Each row below holds a small network's activations on one input, seen along a few directions.
In each table, some parts of the input vary, and every possible input appears once, in random order.
A made-up example of a description, with smaller parts first: line(6) and (point or ring(11) or (values(3) and ring(8))).
Shared parts are said once, and a part with two or three values counts as separate values.
In the rows, zero is written as 128.

Other details of the inputs shift rows strongly along two fixed directions, in all tables alike. That doesn't count.

A family of inputs:
R1: [ 91 125 133 108 124 146 109 138 153 108 148]
R2: [155 139 145 140 118 130 136 153 115 105 127]
R3: [238 159 117 165 111  82 142 129  81 146 121]
R4: [122 115 123 141 145 116 115 119 123 121 112]
R5: [ 83 107 106  89 125 147 111  98 171 131 165]
R6: [ 96 119 115 107 149 146 115 123 150 107 114]
R7: [ 82  72 132 128 163 111 102 107 124 160 141]
R8: [184 188 131 152  80 136 192 137  97 123 111]
R9: [109 137 121  97 144 143 142 127 148  99 110]
R10: [197 155 150 164 101 115 155 143  71 162 123]
R11: [ 99 146 149 106 109 166 139 134 145 109 137]
R12: [104  99 123 126 153 121 116 112 126 136 123]
R13: [111 164 121 106 122 148 149 133 166  65  86]
R14: [167 141 127 145 141 105 137 129  96 127 100]
R15: [ 90 100 142 125 116 151 132 116 126 158 159]
R16: [104 106 130 119 161 125 114 133 139 135 127]
R17: [138 118 126 144 147 117 120 135 124 126 103]
R18: [122 120 155 144 115 135 134 128 115 133 144]
R19: [ 98  67 129 155 162 103  84 107 112 170 136]
R20: [135 153 106 101 111 155 132 139 164  88 142]
R21: [108 104 130 132 156 113 102 111 115 160 126]
R22: [121 117 151 126 123 147 125 141 120 140 145]
R23: [122 105  96 114 124 119 124 108 144 150 141]
R24: [104 110 133 124 153 116 115 117 122 146 125]
R25: [202 146 138 179 135  73 147 131  71 134  94]
R26: [130 173 140 110 100 157 157 148 150  57 119]
R27: [149 153 128 135 132 122 131 141 128 110  88]
R28: [ 77 137 138  87 107 181 146 123 155 127 149]
R29: [112  87 147 134 136 143 119 136 117 153 155]
R30: [ 94  56 130 142 171 110  83 130 129 173 142]
R31: [109 101 136 143 129 120 103 133 127 132 153]
R32: [129 183 121 110 116 137 168 140 160  49  83]
R33: [222 153 141 187 116  84 134 160  72 124 115]
R34: [121 180 133  97  87 175 185 132 148  86 121]
R35: [152  98 112 140 128 105 113 109 121 162 158]
R36: [120 133 104  83 121 150 121 116 161 127 150]
R37: [ 82 129 128 105 146 136 135 121 163  99 119]
R38: [154 143 114 119 115 118 121 110 132 144 144]
R39: [113 100 146 128 134 140 105 144 124 138 152]
R40: [173 120 139 189 138  77 115 127  85 152 100]
R41: [ 87  93 108 107 132 150 102 121 169 126 172]
R42: [181 122 148 185 150  65 119 133  73 163 109]
R43: [131 132 130 135 143 114 143 133 131 104 107]
R44: [124 116  95  99 127 129 119 115 145 156 139]
R45: [197 183 136 160  98 106 155 155 103  79 106]
R46: [109  89 102 113 133 113  99 101 137 183 153]
R47: [120 173 126 114 120 133 153 133 158  65  91]
R48: [141 150 153 134 112 133 127 144 120 110 130]
R49: [126 119 137 125 116 150 145 132 117 151 143]
R50: [123 131 127 134 142 112 128 112 116 125 110]
R51: [123 178 114  92 102 156 130 131 171  85 137]
R52: [ 84 133 143 102 115 162 129 133 160  85 143]
R53: [118  65  96 119 144 114  98 108 132 189 159]
R54: [140 193 120 103  82 179 193 140 139  97 115]
R55: [113 109 124 122 156 123 110 119 120 146 122]
R56: [188 126 140 170 150  76 123 133  70 166 107]
R57: [143 129 101 126 113 104 128 106 130 151 130]
R58: [187 170 130 154 127 102 156 150 112  95  80]
R59: [110 185 121  97 121 150 140 125 157  71  89]
R60: [ 87 135 116  94 144 156 115 125 159 101 112]
R61: [181 135 142 185  99 104 154 126  66 185 134]
R62: [114 107 116 130 125 126 101 120 144 138 164]
R63: [134 128 134 131 125 129 111 149 125 123 139]
R64: [124 178 126 113 121 140 141 132 153  80  87]
R65: [ 93 126 122  98 152 145 136 133 162  93 116]
R66: [131 141 135 135  99 145 150 126 108 165 139]
R67: [111 117 125 120 113 159 141 129 121 172 151]
R68: [ 87  60 149 138 140 140 109 123 121 163 169]
R69: [128  72 120 142 144 116  77 129 121 184 178]
R70: [104 105 133 135 151 113 106 127 135 139 122]
Description of these inputs: ring(5) and (ring(6) or line(8)).
Changing only the ring(5) part turns R12 into R21. The same change can be made to R23. Which row results? -> R46
Which other rows does R16 become when the ring(6) part takes its other values? List them by row number. -> R27, R30, R55, R56, R60
Which other rows does R7 become when the ring(6) part takes its other values? List them by row number. -> R19, R37, R40, R47, R50
Start at R46 and move only the line(8) part, one step at a time. The first step leads to R38. Which rows follow, in order? -> R51, R1, R48, R11, R28, R66

A family of inputs:
R71: [110 139 106  98 133 138 132 116 155 110 114]
R72: [139  93 127 150 153  96  95 126 115 147 132]
R73: [135  97 128 146 153  98  99 129 122 143 130]
R74: [113 135 108 103 135 132 132 118 152 117 115]
R75: [189 218 113 130  97 114 180 126 120  86  76]
R76: [125 128 130 116 117 143 126 125 127 143 149]
R77: [ 93 148 104  88 125 150 140 109 164 105 116]
R78: [123 137 125 117 108 152 132 131 143 119 140]
R79: [112 133 125 113 136 135 117 130 153  91 126]
R80: [106 144 124  98 103 162 149 134 158  97 139]
R81: [221 179 123 164 119  80 148 136  90 109  84]
R82: [112 139 125 111 134 134 122 133 158  88 123]
R83: [117 100 147 156 142 109 117 117 102 157 125]
R84: [118 134 112 105 138 129 127 126 155 106 116]
R85: [123 128 129 116 116 144 139 125 129 141 146]
R86: [198 175 146 170 123  97 161 148  80 117  77]
R87: [120 131 126 119 111 147 131 133 143 127 142]
R88: [106 125 135 119 142 142 133 133 132 115 109]
R89: [103 124 142 131 134 128 134 121 128 128 116]
R90: [130 102 139 158 143 100 104 132 109 147 137]
R91: [134 102 134 138 126 125 125 122 106 168 153]
R92: [128 133 126 119 113 143 123 129 130 138 145]
R93: [126 104 137 152 141 107 103 130 113 139 137]
R94: [122 125 131 116 118 142 127 127 129 147 150]
R95: [111 124 135 123 145 138 124 137 132 110 116]
R96: [107 126 135 120 145 139 127 140 137 110 115]
R97: [139  96 135 155 127 120 124 123 101 170 155]
R98: [131 101 131 140 127 124 108 128 113 172 156]
R99: [139  97 133 150 121 119 119 128 107 159 154]
R100: [111 123 128 118 117 150 142 127 137 132 148]
What is each input in this table made of? -> values(2) and (ring(6) or line(9))
Changing only the values(2) part turns R85 into R91. The same change can be made to R87. Which row results? -> R78
Start at R75 and move only the line(9) part, one step at a time. The first step leads to R74. Which rows follow, in order? -> R84, R73, R82, R90, R96, R86, R89

A family of inputs:
R101: [125  38 135 133 121 140  99 149 103 203 208]
R102: [121  61 106 148 157  88  70 120 140 196 175]
R103: [187 170 136 136 142 103 122 170 123  61 114]
R104: [ 66  55 137 148 146 131 117  98 117 184 139]
R105: [199 151 112 163 162  67 120 108  79 129  72]
R106: [ 88  66 112 112 155 100 116  85 121 191 161]
R107: [221 214 160 135  83 140 170 145 125  65 119]
R108: [218 153 178 206 101 127 148 160  33 176 133]
R109: [ 18 144 113  64 142 198 175 128 215  62  94]
R110: [143 149 115 118 106 146 134 163 156  68 131]
R111: [ 84 132 101  68 122 179 149  97 152 158 147]
R112: [ 19 162 119  49  92 233 174 118 189  90 118]
R113: [ 99 131 157 129 137 136 127 145 141 101 119]
R114: [158 102 107 154 103  92  98 107 118 169 164]
R115: [ 60  76 143  96 187 125 100 123 148 134  86]
R116: [175 187  98 112 119 100 115 138 151  70  91]
R117: [219 169 126 163  81  93 139 127  88 189 151]
R118: [159 170  90 122 132 115 169 114 133  98  84]
R119: [ 67  56 168 160 140 126  92 112 110 168 179]
R120: [133 173 149 147 130 121 124 153 118  48  76]
Changing only one part turns R117 into R101. The same change can be made to R116. Which row results? -> R103
What is each input in this table made of? -> line(4) and ring(5)
Start at R113 and move only the ring(5) part, one step at a time. The first step leads to R110. Which rows follow, in order? -> R102, R118, R109
Which other rows does R115 become when the line(4) part takes its other values? List them by row number. -> R104, R109, R112
